These are the activations of a small neural network, seen along a few directions. Each row is one input.
Each table varies a few parts of the input and shows all the possible inputs, shuffled.
A made-up example of a description, with smaller parts first: values(3) and (point or ring(11) or (line(6) and ring(8))).
Shared parts are said once, and a part with two or three values counts as separate values.
In the rows, zero is written as 128.

Other details of the inputs shift rows strongly along two fixed directions, in all tables alike. That doesn't count.

Table:
row 1: [ 32 166 118 182 109 139  27 106 145  55 168 177 176]
row 2: [154 156 189 201 157  95 128  88  73 150 138 140 108]
row 3: [154 140 160 130 126  99 120 157  79 194 129 154  37]
row 4: [126 155 215 181 138  89 145  69 131 122 151 115  84]
row 5: [ 23  93  89 189  61 112  81 163 101 106 142  93 108]
row 6: [176  88  38  54 133 201 174 172 162 138  73 112 153]
row 7: [122 110 132 176 114 161 146 123 149 157  86 103 159]
row 8: [ 47 119  90 132  71 118 148 129 125  82 190  99 107]
row 9: [226 155 179 107 138  62 137 169 126 193  52 135  71]
row 10: [181 133 170  79 121  73 148 125  87 181 150 131  81]
row 11: [ 64 127  72 169 112 142 104 156  76  40 153 111 139]
row 12: [172  42  42  47 128 173 184 164 146 160 145 105 173]
row 13: [164  81  70 101 149 233 190 122 173 175  88 107 181]
row 14: [ 18 116 101 201 127 145  88 116  98  67  99 142 131]
row 15: [247 178 160  79 131  75  78 132 163 172 123 184 107]
row 16: [151 198 194 198 122 101  50  82 142 150 174 173 125]
row 17: [155 104 114  90 142 196 191  96 151 140 130  92 195]
row 18: [ 40 125 127 139 131 148 124 108 101  54 135 125 168]
row 19: [185  84  55  25 104 188 109 165 219 172 181 136 185]
row 20: [203 144 174  79 152  81 138 132 104 133 115 120  89]
row 21: [ 89 168 197 175 160  81  95 135 102 147  78 146  94]
row 22: [110 100 103  66 155 162 195 113 192  96 114 113 175]
row 23: [ 49 144  92 151  87 125 132 137 130  21 161  91 116]
row 24: [186 146 192 121 204  71 139 113  94 167  97 167 110]
Description of these inputs: line(4) and (point or line(5)).
Changing only the line(4) part turns row 22 into row 4. The same change can be made to row 14. Which row results?
Answer: row 13
Which other rows agree with row 8 in the line(4) part? List them by row number.
Answer: row 3, row 5, row 10, row 12, row 19

Table:
row 25: [152 160 180 139 134  91 117 105 137 147 137 142 116]
row 26: [184 116  97  69 134 159 136 141 163 150 138 134 162]
row 27: [138 135 161 155 142  89 124 133  88 151 108 132  94]
row 28: [131 149 159 153 123 111  96 122 134 145 119 144 123]
row 29: [117 138 167 160 137 104 146 102  91 121 124 122 100]
row 30: [159  97 110  73 142 151 187 128 140 145 115 105 154]
row 31: [114 139 160 171 132 110 131 124 104 140  98 123  92]
row 32: [137 128 148 141 134  89 118 140  94 151 119 139  81]
row 33: [132  99  97  82 124 144 171 142 153 133 132 106 134]
row 34: [171 100  97  62 127 146 177 141 143 139 127 108 138]
row 35: [152  97 105  88 137 156 169 150 152 162  89 104 146]
row 36: [174 156 174 112 134  84 115 106 126 160 145 164 103]
row 37: [159 142 159 132 130  82 124 137  85 144 131 134  77]
row 38: [150 152 157 144 133  90  84 125 117 156 135 164 101]
row 39: [ 54 125 104 161 100 157 102 110 126  67 166 122 172]
row 40: [ 87 138 121 125 150 112 130 142 110  64  90 127 123]
row 41: [133 134 140 151 119  91 110 148  88 133 125 131  82]
row 42: [146 154 146 153 118  98  79 134 114 135 141 157 105]
row 43: [140 108  94 109 137 170 128 136 158 140 122 129 181]
row 44: [149 148 159 140 116  81 115 144 102 153 110 131  68]
row 45: [131 155 170 158 138 115 117  87 120 126 138 144 124]
row 46: [ 53 152 111 150 135 131  82 128 131  31 119 144 154]
row 47: [135 146 152 138 129 104  93 120 115 137 151 158 113]
row 48: [ 55 111 108 170 113 142 119 132  88  81 143 107 136]
row 49: [ 39 114 106 179 108 157 143 119 118  66 142  91 139]
row 50: [187 163 171 113 128  82 111 112 125 152 146 158 101]
row 51: [ 62 133  93 155  82 147  93 130 144  63 176 118 149]
row 52: [159  96 109  94 159 169 186 129 136 153 101 107 150]
row 53: [159  95  99  62 135 146 180 136 143 148 125 114 138]
row 54: [162  99 107 105 159 161 179 137 137 162  89 112 145]
row 55: [ 90 106 101 132 117 138 129 143 103 108 144 118 124]
row 56: [ 58 134 116 178 111 160 113 103 144  74 155 116 159]
row 57: [ 51 131 102 158  91 142  92 121 143  72 176 125 145]
row 58: [131 113  97 117 134 188 140 125 177 140 105 119 175]
row 59: [139 111  96 122 147 181 137 124 160 140 114 128 177]
row 60: [184 162 163 121 122  91  97 133 139 170 120 154  96]
row 61: [148 151 170 145 141 103 102 111 113 144 136 152 123]
row 62: [167 118 106  79 127 152 131 144 178 169 116 141 151]
row 63: [130 104 109  95 132 149 177 133 150 132 121  95 149]
row 64: [147 113 105 108 151 181 148 116 159 138 124 126 178]
row 65: [ 47 114  95 164  91 138 105 148 109  91 134 110 115]
row 66: [164 141 156 114 124  84 145 133 119 145 130 121  81]
Changing only one part turns row 32 into row 38. The same change can be made to row 52. Which row results?
Answer: row 64
What is each input in this table made of?
Answer: values(2) and (point or (line(4) and line(5)))
Which other rows does row 25 become when the values(2) part takes its other values? List them by row number.
Answer: row 63
Which other rows does row 62 become when the values(2) part takes its other values? List them by row number.
Answer: row 65
Which other rows does row 25 become when the line(5) part takes its other values? List them by row number.
Answer: row 28, row 39, row 43, row 61
